These are the activations of a small neural network, seen along a few directions. Each row is one input.
In each table, some parts of the input vary, and every possible input appears once, in random order.
A made-up example of a description, with smaller parts first: ring(5) and (point or line(9) or (values(3) and line(4))).
Shared parts are said once, and a part with two or three values counts as separate values.
In the rows, zero is written as 128.

Other details of the inputs shift rows strongly along two fixed directions, in all tables alike. That doesn't count.

Table:
r1: [195 162 147 104 161 138 178 168 208 155 125  67 118 105]
r2: [183 147 181 112 184 109 176 113 170 149 124  77 101  73]
r3: [223 156 153 109 158 144 187 149 187 154 113  72 125 102]
r4: [118 164 103  90 131 135 144 136  74 105 108 149 146 147]
r5: [214 129 172 105 189 145 183 124 184 162 123  93 101  98]
r6: [ 95 165 101  80 130 127 134 167  87 114 127 142 143 141]
r7: [185 148 179 113 188 113 174 109 174 140 124  75  98  79]
r8: [162 158 166 105 189 118 160 118 196 144 131  70  92  79]
r9: [149  86 127 231  74 111  93 119 225 145 150  64 129 105]
r10: [118 161 110  88 122 127 148 145  67 112 114 148 150 141]
r11: [ 91 168  95  80 133 136 135 155  93 113 116 142 136 146]
r12: [ 78 160 113  72 146 129 125 162  92 118 135 148 131 137]
r13: [194 171 156 116 156 111 184 136 173 139 122  58 126  75]
r14: [ 78 160 111  71 149 134 125 158  94 111 132 145 127 143]
r15: [130  75 145 223  80 106  85 123 221 156 165  72 121  96]
r16: [110 143 133  80 159 126 139 125  63 118 120 170 125 138]
r17: [ 74 162 107  73 151 139 126 150  98 117 124 149 124 143]
r18: [ 94 164 102  79 127 126 136 166  86 116 125 141 142 141]
r19: [ 89 151 126  71 156 128 128 140  81 121 133 162 121 137]
r20: [200 157 167 121 177 119 182 107 170 132 109  74 112  77]
r21: [ 88 150 127  69 154 127 130 139  81 122 130 161 120 137]
r22: [ 73  79  80 197  45 128  59 129 117 118 141 157 154 171]
r23: [ 95  76  88 208  38 132  71 107  96 116 131 168 160 170]
r24: [108  58 112 210  50 122  72 101  82 117 137 182 156 158]
r25: [160  59 159 238  96 113  97  73 202 153 141  96 110 103]
r26: [ 90 151 124  70 159 132 128 135  84 113 130 159 118 143]
r27: [175  81 140 237  67 109 107 104 201 140 145  70 138 103]
r28: [126 147 128  88 139 128 150 127  56 111 109 166 140 135]
r29: [102 147 109  68 148 158 136 172 108 129 131 165 132 167]
r30: [ 65  63 105 193  68 132  52 100 112 126 147 180 130 166]
r31: [109 145 127  81 165 134 137 114  70 112 111 170 121 145]
r32: [125 149 121  88 147 135 148 116  65 105  99 166 138 142]
r33: [233 136 166 110 173 147 189 129 175 154 110  89 115  94]
r34: [149 167 154 103 179 120 159 139 206 144 130  56 103  79]
r35: [ 87 152 120  70 161 135 128 128  89 117 121 162 118 144]
r36: [171  83 135 235  70 113 107  98 204 142 136  73 138 105]
r37: [ 94  43 103 187  65 155  62 122 119 140 157 196 138 188]
r38: [132  77 139 228  89 114  81 113 232 150 160  70 117 101]
r39: [128 147 125  89 144 132 148 123  60 102 108 164 137 141]
r40: [ 76  76  85 199  42 125  59 135 114 115 149 154 154 169]
r41: [102  61 106 210  54 132  73  88  86 115 125 185 149 165]
r42: [107 144 127  80 164 133 139 113  71 114 108 169 122 145]
Each input here is: ring(6) and (point or line(6)).
Q: Changing only the ring(6) part turns r39 into r40. The same change can be made to r28. Which row results?
A: r18
Q: Changing only the ring(6) part turns r25 into r41. The same change can be made to r31. Which row results?
A: r20
Q: Which other rows does r23 become when the line(6) part takes its other values? List them by row number.
A: r4, r10, r13, r27, r36

Table:
r43: [ 96  47 122 229  66 131  47 107 190 116 171 128 127 146]
r44: [179 132 134 130 131 131 145 164 182 155 123  85 127 111]
r45: [153 129 146 127 139 132 141 154 201 166 138  88 102 123]
r46: [176 151 135 150 136 129 156 128 169 118 107  80 137 111]
r47: [143 125 165 137 164 131 136  97 181 150 129 110 102  82]
r48: [ 91 172 122  61 167 133 138 113  60 114 105 155 118 113]
r49: [ 97 165 121  35 147 153 145 179  97 145 139 159 122 157]
r50: [114  37 148 233  82 116  57  84 160 138 157 158 118 130]
r51: [166 133 140 127 145 145 138 132 200 137 149  89 104 129]
r52: [179 151 135 143 130 131 152 141 169 109 131  81 136 106]
r53: [135 142 131 135 148 115 127 124 177 110 146  66 112  93]
r54: [158 113 185 137 177 108 133 114 165 138 148 113 103  97]
r55: [ 90 192  99  63 141 107 156 163  75 116 117 138 140 139]
r56: [146  53  99 236  53 145  66 109 167 134 131 127 152 163]
r57: [108 163 109  57 170 157 156 136  92 135 102 171 115 164]
r58: [ 25  81 101 136  71 139  56 156  84 125 163 198 147 174]
r59: [ 79  94  80 172  56 143  86 123  52 102 103 204 167 184]
r60: [113 181 111  61 135 137 159 186  72 119 126 152 155 131]
r61: [110  76 110 241  38 103  77  81 154 133 127 123 144 136]
r62: [107 160 143  63 179 113 133 130  46 104 123 154 118 127]
r63: [ 88  62 109 149  94 136  81 117  54 124 153 225 137 204]
r64: [137 158 133  70 151 135 171 136  47 101 100 166 139 135]
r65: [133 144 132 142 154 113 130 110 177 119 121  66 112  97]
r66: [110  80 103 241  42 105  72  86 160 119 136 112 149 149]
r67: [ 84  66  99 150  88 145  83 108  59 128 143 228 132 197]
r68: [163 134 137 137 154 144 144 119 199 148 127  89 105 133]
r69: [ 96  71  82 154  66 163  84 111  50 125 119 215 162 181]
r70: [116 174 132  64 147 113 160 115  48 106 106 156 129 132]
r71: [154 161 130 137 128 106 147 121 172 113 140  69 128 103]
r72: [134 127 154 140 164 126 135 111 195 144 118  98 103  96]
r73: [168 122 151 134 154 144 156 100 180 168 131 111 102 105]
r74: [103 164 134  62 172 120 136 120  51 105 112 158 113 120]
r75: [116 181 106  69 142 132 160 183  74 111 106 150 148 142]
r76: [151 136 131  57 168 139 163 147  52 116 116 169 140 152]
r77: [139 159 136 133 119  96 151 147 170 151 153  71 135  84]
r78: [129  57 144 233  50  91  76  85 122 127 153 130 142 138]
r79: [ 69 162 122  48 171 134 136 173  99 120 123 153 118 143]
r80: [191 122 174 143 144 112 167 126 136 125 125  96 132 100]
r81: [191 135 130 130 136 146 140 143 181 126 133  85 130 117]
r82: [119 140 139 129 138 105 131 150 174 149 158  66 119  74]
r83: [ 82 176 108  63 168 127 139 127  74 108  95 146 120 126]
r84: [ 90  78  70 159  65 158  77 125  61 120 107 209 162 195]
r85: [199 110 153 132 148 131 162 118 153 145 121 105 122 102]
r86: [177 132 141 121 122 136 143 167 181 162 141  86 135 100]
r87: [ 81 167 116  57 184 147 136 137 100 101 109 155 121 153]
r88: [180 138 154 144 131 133 168 109 150 137 109  98 131  85]
r89: [158 152 152 138 127 110 159  88 152 141 115  87 121  81]
r90: [122 140 134 137 145 100 132 146 178 140 138  65 111  85]
Q: Describe the family of inputs behind these rows.
A: ring(6) and line(8)
Q: Changing only the line(8) part turns r65 into r53. The same change can be made to r56. Which row results?
A: r81
Q: Changing only the line(8) part turns r62 into r83. The same change can be made to r54. Which row results?
A: r72
Q: Which other rows does r49 become when the line(8) part takes its other values? List them by row number.
A: r45, r51, r57, r63, r67, r68, r73
Q: Which other rows does r67 become when the ring(6) part takes its other values? List them by row number.
A: r50, r64, r70, r74, r85
